m =
[[118 132 139 126 114 110 154]
 [147 110 113 133 128 139 124]
 [134 131 131 117 137 143 123]
 [113 137 122 138 108 126 125]
 [132 127 131 134 129 139 128]
 [118 132 127 119 116 126 125]
 [125 110 121 143 157 127 134]
 [128 129 137 115 147 144 128]
 [113 147 125 131 113 136 121]
 [138 112 140 143 135 139 133]
 [131 129 136 152 103 141 125]]
m[0, 0]: 118
m[3, 5]: 126
m[9, 6]: 133
m[:, 5]: [110, 139, 143, 126, 139, 126, 127, 144, 136, 139, 141]
m[10, 3]: 152
m[10]: [131, 129, 136, 152, 103, 141, 125]
m[5]: [118, 132, 127, 119, 116, 126, 125]
m[4]: [132, 127, 131, 134, 129, 139, 128]
m[5, 5]: 126
m[7, 3]: 115
m[3, 3]: 138
m[2, 2]: 131
m[6, 1]: 110
m[2, 5]: 143
m[1]: [147, 110, 113, 133, 128, 139, 124]
m[0]: [118, 132, 139, 126, 114, 110, 154]
m[8, 5]: 136
m[8, 1]: 147
m[9, 3]: 143
m[:, 6]: [154, 124, 123, 125, 128, 125, 134, 128, 121, 133, 125]
m[0, 6]: 154
m[8, 2]: 125
m[:, 2]: [139, 113, 131, 122, 131, 127, 121, 137, 125, 140, 136]
m[4, 0]: 132
m[5, 0]: 118
m[6]: [125, 110, 121, 143, 157, 127, 134]
m[1, 5]: 139
m[:, 4]: [114, 128, 137, 108, 129, 116, 157, 147, 113, 135, 103]
m[8, 0]: 113
m[2]: [134, 131, 131, 117, 137, 143, 123]

grid =
[[128 127 130 140 131 129 129]
 [128 127 127 135 128 130 128]
 [128 127 128 135 126 128 128]
 [127 127 128 137 126 127 127]
 [132 131 127 133 155 149 134]
 [129 128 129 132 135 133 130]
 [130 129 128 131 139 134 132]
 [130 134 130 129 129 129 129]
 [128 128 129 140 128 127 128]
 [130 136 128 126 129 128 128]
 [128 128 127 132 129 130 128]
 [128 132 126 129 131 132 131]
 [128 129 130 145 125 128 128]
 [128 129 130 153 123 128 129]]
grid[0,-7] = 128
grid[4] = [132, 131, 127, 133, 155, 149, 134]
grid[-1,-4] = 153
grid[-9,-7] = 129
grid[10,5] = 130
grid[13,-2] = 128
grid[-10,-6] = 131
grid[-8,-5] = 128
grid[7,1] = 134
grid[6,0] = 130
grid[-12,6] = 128
grid[1,-1] = 128
grid[-10,-1] = 134
grid[4,3] = 133
grid[-5,1] = 136
grid[:, -3] = [131, 128, 126, 126, 155, 135, 139, 129, 128, 129, 129, 131, 125, 123]
grid[-7] = [130, 134, 130, 129, 129, 129, 129]
grid[-2,-5] = 130
grid[9,-3] = 129
grid[-2,-6] = 129
grid[-13,-4] = 135
grid[8,3] = 140
grid[-3,0] = 128
grid[:, 2] = [130, 127, 128, 128, 127, 129, 128, 130, 129, 128, 127, 126, 130, 130]
grid[-5,5] = 128
grid[10] = [128, 128, 127, 132, 129, 130, 128]
grid[3,3] = 137
grid[7,6] = 129
grid[:, -7] = [128, 128, 128, 127, 132, 129, 130, 130, 128, 130, 128, 128, 128, 128]
grid[-3] = [128, 132, 126, 129, 131, 132, 131]
grid[13,0] = 128
grid[7,4] = 129
grid[-4,-1] = 128
grid[-7,2] = 130
grid[1] = [128, 127, 127, 135, 128, 130, 128]

A =
[[124 121 129 125 133 119 142 142 109 110 123 128 121 127]
 [102 115 129 137 122 127 141 123 118 135 123 110 118 147]
 [134 134 134 116 129 140 119 148 124 119 131 152 131 124]
 [119 123 146 127 132 157 135 117 137 139 109 127 135 149]
 [119 115 116 136 122 137 130 128 128 130 118 132 112 144]
 [146 121 134 120 136 124 123 156 116 118 127 138 131 107]]
A[0, -14]: 124
A[:, -7]: [142, 123, 148, 117, 128, 156]
A[-4, -4]: 131
A[2, 3]: 116
A[-4]: [134, 134, 134, 116, 129, 140, 119, 148, 124, 119, 131, 152, 131, 124]
A[-6, -5]: 110
A[-2, -5]: 130
A[-3, -3]: 127
A[1]: [102, 115, 129, 137, 122, 127, 141, 123, 118, 135, 123, 110, 118, 147]
A[-2, -6]: 128
A[-2]: [119, 115, 116, 136, 122, 137, 130, 128, 128, 130, 118, 132, 112, 144]
A[-2, 3]: 136
A[-4, -8]: 119
A[:, -6]: [109, 118, 124, 137, 128, 116]
A[0]: [124, 121, 129, 125, 133, 119, 142, 142, 109, 110, 123, 128, 121, 127]
A[-4, -3]: 152
A[:, 10]: [123, 123, 131, 109, 118, 127]
A[0, 5]: 119
A[0, -13]: 121
A[-1, -11]: 120
A[0, -10]: 133
A[-5, 13]: 147
A[:, 5]: [119, 127, 140, 157, 137, 124]
A[-3, 1]: 123
A[-3, 7]: 117
A[5, -5]: 118
